A small network was shown many inputs. Here are its activations along a few directions, one row for each input.
In each table, some parts of the input vary, and every possible input appears once, in random order.
Descriptions start from the smaller parts, as in this example, which fits no table here: one of 3 separate values, together with either a single point or one of 9 places along a line or (one of 6 places along a line, together with one of 8 places around a ring).
Shared parts are said once, and a part with two or three values counts as separate values.

Other details of the inputs vary at random and push rows far along three fixed directions, the same in every table; ignore that.

Rows:
row 1: [ 7  7 -1  0  0 -3 -7 -1  0  3 10]
row 2: [13  4  7 14  3 -5 -5 15 -3 -4  6]
row 3: [ -6 -30  -9 -40  11   0  30  19 -17 -10 -34]
row 4: [13  8  6  2 -4 -5 -6 10  3 -6 12]
row 5: [ -2   4  -6  -6   6  -6   7 -10   5   2   2]
row 6: [ 8  4 -3  1  0 -2 -7  0  0  3 11]
row 7: [-22 -15  14   0 -25  38 -26  -7 -14  -4 -17]
row 8: [-15 -17  10  -1 -20  44 -24 -10  -9 -17 -10]
row 9: [-4  7  0  7  7 -1  6 -8  4  0 -2]
row 10: [  2   1  -7  -1   6   2   3 -12   4   4   6]
row 11: [-4 -2 -8 -1  2 -3  1 -7  4 10  3]
row 12: [10  3  3  1 -5 -5 -6 12  1 -3 18]
row 13: [15  5  3  9 -3 -3 -4 14  4 -7  9]
row 14: [ 13   7   8   2  -4  -8 -10  14  -2   6   4]
row 15: [-10   3  -5   7  12   0  17 -15   6   5  -5]
row 16: [-22 -14   6  -5 -15  44 -23 -24  -9 -11 -12]
row 17: [14  9  5  7 -4 -4 -5 13  4 -7  7]
row 18: [ 9  8  6  4 -8 -7 -3 12  2 -5 13]
row 19: [ 3 -2 -7 -2  6 -8  6 -7  1 10 -3]
row 20: [ 2  1 -5 -4  6 -9  5 -8  1 10 -5]
row 21: [  2  -1 -12  -4   7  -5   4  -6   2   9   0]
row 22: [  7   9  10  11  -1 -10  -6  15  -2  -6   4]
row 23: [ -8   2 -10  -3   8  -2  13 -19   7   8   1]
row 24: [ -7   1  -9  -2   4   5  -2 -19   4  11  -5]
row 25: [ 3  8  2 10 -4 -3  1  4  6 -2  6]
row 26: [ -4   5  -5  -3   3  -4   0 -12   3   5   3]
row 27: [-3  6 -2  5  3 -2  5 -8 10  0 -3]
row 28: [ -3 -12  18  -2 -32  30 -38  21 -19 -21   8]
row 29: [ 1  5 -2  4 12 -2 11 -5  3  0 -3]
row 30: [-10 -29  -9 -35  10   1  36  20  -9 -22 -28]
row 31: [ -2   2  -4  -4   3 -12   5  -8   2   8  -5]
row 32: [ 9  9  7  2 -7 -8 -6 11  4 -7 11]
row 33: [-3 -3 -1  3  3 -3  2 -5  4 16 -2]
row 34: [ -9  -4  -4   3   4   8   5 -18  10   5   1]
row 35: [  8   6   5   3 -10 -13  -7  12  -4   3   8]
row 36: [-4  4  0  1  2 -6  1 -8  4 13 -6]
row 37: [  7 -23   4 -29   7 -14  26  52 -21 -30 -17]
row 38: [  7   8   1   1  -9 -10  -8  14  -2   2  11]
row 39: [ 1  7  6 14  1 -5  0  5  0  0  3]
row 40: [-13   0  -3  11  15  10   6 -28   6   9 -14]
row 41: [-4  1 -1 10  8  1  8 -6  5  2  2]
row 42: [ 7  8  2  0 -8 -8 -7 11 -3 -1 15]
row 43: [-3  4 -9 -7  4 -9  4 -7  4  7 -3]
row 44: [-11  -1  -7  11  14  14   9 -28   7   7  -8]
row 45: [  9   1   5   4  -8 -11  -8  13  -2   4  10]
Each input here is: one of 5 places around a ring, together with one of 9 places along a line.
Q: The inputs of row 42 and row 39 match in every part but the place on the line of 9. If row 26 is changed in the same way as row 42 into row 39, which row does it become?
A: row 22
Q: A walk changes only the place on the ring of 5. It starts at row 41 and steps to row 15. List the rest of the walk in order.
A: row 9, row 29, row 44
Q: Which other rows does row 10 become when the place on the line of 9 takes its other values? List them by row number.
A: row 2, row 3, row 6, row 8, row 13, row 19, row 21, row 44
Q: Which other rows does row 24 become when the place on the ring of 5 takes its other values? List them by row number.
A: row 11, row 21, row 38, row 43

Rows:
row 46: [ -1 -10   3  -5  -5  10  -8   5  -9  -3  -1]
row 47: [ -1  -5   6  -4 -11   7  -6   4  -3  -6  -8]
row 48: [ -6  -5   7   5  -4   8  -3   7  -7 -11  -6]
row 49: [  6  10   8  24 -14   7 -24  -9   9  11  20]
row 50: [  9   4  -8  -7  10 -13   8   5  -1   3   1]
row 51: [  4   6   1  -1   9 -12  16   6   3  -5   2]
row 52: [  8  -1  -7  -7   5 -12  11   5   6   1   6]
row 53: [-1 -8  1 -7 -7 10 -8  3 -5 -8  1]
row 54: [ -6  -3   4  -6 -11   6  -6   4  -4  -9  -3]
row 55: [  3   5  -6  -7   6 -16  10   4   2   0   3]
row 56: [-6 -4  1 -7 -8  8 -7  4 -6 -9  1]
row 57: [  7  14   7  23  -9   7 -28  -8   4  13  15]
row 58: [ -1  -4   4  -6 -10   7  -7   3  -2  -9  -6]
row 59: [  2   2   0  -4   5 -17  12   8   1   6   0]
row 60: [ 0 -8  1 -6 -5 10 -8  2 -9 -6  1]
row 61: [-7 -7  6 -4 -9  8 -6  7 -6 -3 -2]
row 62: [-22 -13 -13  -6  22  16  26 -39  10   7 -19]
row 63: [  3   2  -5  -5   8 -15  11   7  -3   5   4]
row 64: [  8   3  -3  -5   9 -16   9   6  -2   5  -3]
row 65: [  8   3  -8  -7   6 -12  10   6   6   2   1]
row 66: [-1 -3  3 -7 -7  7 -9  2 -5 -9 -5]
row 67: [-2 -6  8 -4 -8  6 -7  6 -5 -3 -8]
row 68: [  8   0  -4  -5   7 -13  10   9   3   8  -1]
row 69: [-1 -6  3  5 -2 12 -5  8 -5 -9 -8]
row 70: [-27 -12 -17  -9  13  10  24 -36   8  13 -21]
row 71: [  0  14   8  32  -8   7 -21  -6   6   5  18]
row 72: [  0  -2   9  -1  -3  11  -3   4  -3 -13  -7]
row 73: [10  4 -2 -2 12 -8 14  7  5 -3  0]
row 74: [ -2 -11   6  -4  -7   9  -6   6  -5  -2  -1]
row 75: [  4   4  -2  -2  10 -10  16   6   3  -4   5]
row 76: [ 13  22   2  31   7 -16  -5  -6  15  14  16]
row 77: [-28   3 -11  16   3  22  -4 -56  18  22  -4]
row 78: [  7  -3  -4   3  12 -11  14   9   2  -1   2]
row 79: [  0  -3   4  -6  -6   7  -9   2 -10  -8  -6]
row 80: [ 10  23   1  23   4 -19  -8  -8  10  21  21]
row 81: [ -5  -4   2  -6  -7   8  -7   3 -10  -7   1]
row 82: [  4   5  -5  -7   8 -17  10   4  -3   1   2]
row 83: [ -6  -5   6  -3 -12   6  -5   5  -5  -6  -5]
row 84: [ 0 -4  0 -7 -6 10 -9  4 -5 -7 -3]
row 85: [  9   1  -6  -5   4 -13  11   8   5   5  -1]
Q: What do these inputs look like to the network?
A: one of 5 places around a ring, together with either one of 2 separate values or one of 6 places around a ring
Q: The inputs of row 65 and row 54 match in every part but the place on the ring of 5. If row 84 is changed in the same way as row 65 into row 54, which row does it become?
A: row 55
Q: A walk changes only the place on the ring of 6. It starts at row 60 and steps to row 46. List the rest of the walk in order.
A: row 74, row 49, row 52, row 53
Q: A walk changes only the place on the ring of 5. It starts at row 79 and steps to row 82. List the rest of the walk in order.
A: row 81, row 60, row 50

Rows:
row 86: [  5  -3  -1  -6 -12   6 -15   9  -6  -3  13]
row 87: [  0  -1   4  -5 -17  -1 -14   8  -7  -2   8]
row 88: [ 10  18  -6   4  18 -21  17  -6  13   9  11]
row 89: [  6  11 -13  -1  11 -29  12  -2   9  24   7]
row 90: [  5  -5   7  -2 -11   2 -17  11 -10   5   5]
row 91: [-29  -1  -5  13  -4  28 -13 -56  12  15 -12]
row 92: [-33  -3  -2  26   1  33  -6 -48  12  17 -16]
row 93: [  7   2   8  -4 -12   5 -12   8  -1  -8   5]
row 94: [  2   6   9   6  -7   3 -12  13  -7  -7  -2]
row 95: [ 5 -5 13 12 -5  6 -7 15 -6 -6  1]
row 96: [  2   0  11   6  -9   8  -5  12   0 -11   7]
row 97: [ 10   8 -12  11  20 -18  22  -3  15   8  13]
row 98: [  1   5   9   3  -9   2 -11   8  -6 -13   3]
row 99: [  4  12  -6  12  14 -25  21  -3  15   8   9]
row 100: [ 10  14 -11   3  14 -27  15  -3  13  18   1]
row 101: [-12 -27 -15 -39  19   9  35   6 -14 -24 -31]
row 102: [ 10   0   1  -2  -9   7 -14   8  -2 -10   7]
row 103: [  9  -2   9   2  -8   3 -15  10  -6  -2  -1]
row 104: [  7   1  11   7  -3   5 -12  11 -10  -6  -1]
row 105: [-18 -29 -13 -48   7   5  31   4 -13 -10 -27]
Q: The inputs of row 93 and row 102 match in every part but one. If row 88 is changed in the same way as row 93 into row 102, which row does it become?
A: row 101
Q: What do these inputs look like to the network?
A: one of 4 places along a line, together with one of 5 places along a line
Q: Which other rows does row 100 become when the place on the line of 4 takes its other values? List them by row number.
A: row 89, row 92, row 94
Q: Which other rows does row 103 become when the place on the line of 4 takes its other values? List them by row number.
A: row 90, row 95, row 104
